Here are a small network's activations along a few directions, averaged over the inputs that share one value of a field.
Values that are neighbours, or in one group, have similar rows; names and order tell nothing.
In the rows, zero is written as 500.
Strong random noise was added to every row along 6 fixed directions; ignore it. To show where, here is one row again and again, with new noise each time:
[596 249 435 553 453 563 368 554 670 441 584 518 406 406 626 344 657]
[493 532 536 526 434 483 527 551 479 522 464 519 544 497 664 510 548]
[621 341 529 541 324 534 453 456 467 558 565 646 411 359 644 516 614]
[633 619 490 435 454 395 479 288 228 483 464 555 434 585 612 550 558]
[441 476 418 743 508 558 551 648 712 428 504 590 443 397 801 512 673]
[462 401 707 505 235 444 538 595 441 839 569 589 604 424 553 512 389]
[417 382 377 703 538 338 458 469 658 649 650 553 363 482 514 409 461]
[421 542 426 407 541 459 518 460 503 332 338 406 592 438 499 590 513]


B, 14 values:
b8: [458 426 479 598 501 516 626 516 581 477 411 534 535 303 436 740 410]
b9: [534 568 564 524 509 475 546 603 445 471 532 581 581 541 477 442 527]
b10: [441 277 292 572 627 383 473 332 668 487 539 499 362 309 276 662 384]
b12: [330 574 182 699 718 309 534 250 674 395 420 539 302 410 410 703 481]
b2: [329 690 464 540 554 469 556 540 591 472 454 456 425 550 465 589 465]
b7: [422 596 476 744 468 451 606 441 525 814 568 546 393 526 497 618 397]
b11: [702 389 410 484 574 626 304 398 556 435 611 464 270 692 610 273 711]
b1: [558 367 583 639 429 411 499 580 477 744 764 618 468 482 470 369 486]
b4: [359 497 382 618 701 584 538 643 721 398 533 476 514 485 385 445 427]
b13: [428 544 665 398 401 683 489 653 568 498 482 450 671 498 396 449 445]
b6: [418 472 515 396 490 472 545 281 358 576 554 551 443 324  86 686 305]
b5: [499 683 422 685 718 456 588 606 514 376 472 465 509 699 703 438 564]
b14: [449 496 493 450 494 646 560 525 484 249 350 622 605 297 409 663 547]
b3: [531 579 448 347 577 677 493 445 514 291 456 467 422 470 533 525 601]
The values of B form a ring.
Q: Going along B from b1 by way of its neighbour b5, in what order are b10, b2, b4, b3 met?
A: b10, b2, b3, b4
Q: What is the length, in steps, of the shortest route from b6 to b8?
A: 6
Q: Which values are neighbours of b7? Give them in the order they are listed.
A: b12, b11

Z, 12 values:
z6: [488 554 471 592 473 447 546 463 446 614 539 439 492 622 453 505 337]
z10: [602 429 478 703 463 533 539 313 463 589 665 640 277 445 601 675 535]
z3: [344 579 334 581 586 384 534 539 605 402 360 489 524 432 525 534 506]
z2: [590 492 517 512 574 485 396 638 540 371 490 367 554 730 819 249 621]
z1: [763 590 541 319 557 536 472 438 242 333 408 498 555 622 481 446 632]
z9: [340 639 270 408 747 320 554 269 396 238 355 432 558 418 108 618 300]
z4: [470 523 654 523 354 515 605 584 473 795 523 461 603 538 422 599 384]
z7: [389 534 384 729 675 423 427 443 628 611 735 634 217 580 538 339 488]
z5: [604 453 641 574 382 500 585 433 301 543 581 757 475 334 557 682 534]
z8: [375 476 466 485 468 471 500 432 600 638 585 597 405 380 263 536 416]
z12: [471 273 545 299 447 410 390 646 666 618 446 219 700 559 400 322 435]
z11: [557 492 499 330 482 606 330 453 532 438 517 428 400 592 537 339 598]
The values of Z form 4 separate groups.
Q: List the group mates of z1, in the order listed.
A: z9, z5
Q: List the group mates of z7, in the order listed.
A: z8, z11
Q: List the group mates of z3, in the order listed.
A: z2, z12

J, 11 values:
j6: [611 462 576 352 403 587 422 460 372 504 520 502 503 509 433 426 504]
j1: [566 406 511 440 421 437 492 432 421 509 434 502 517 463 509 553 521]
j3: [436 480 279 491 633 520 484 426 654 137 340 375 473 411 570 620 627]
j9: [639 406 512 429 512 529 455 408 403 339 493 549 492 447 503 514 588]
j10: [381 468 578 389 444 548 523 549 576 537 476 502 574 387 368 555 413]
j11: [465 667 606 520 484 559 579 703 478 543 477 456 625 623 587 416 460]
j2: [606 527 496 515 573 597 464 607 537 346 515 476 493 587 623 362 658]
j7: [454 722 356 841 653 395 628 411 508 533 598 699 301 552 606 605 539]
j8: [423 374 466 409 502 484 424 501 631 581 462 301 570 495 350 498 389]
j5: [627 415 472 486 461 547 470 509 470 411 456 514 522 421 600 485 596]
j4: [607 512 523 440 459 694 449 481 459 364 485 586 383 446 631 511 702]
The values of J form a line.
Q: Going along J from j4 by way of its neighbour j10, in what order are j6, j3, j7, j8 met?
A: j6, j7, j3, j8
Q: What is the length, in steps, of the shortest route from j1 to j11?
A: 5
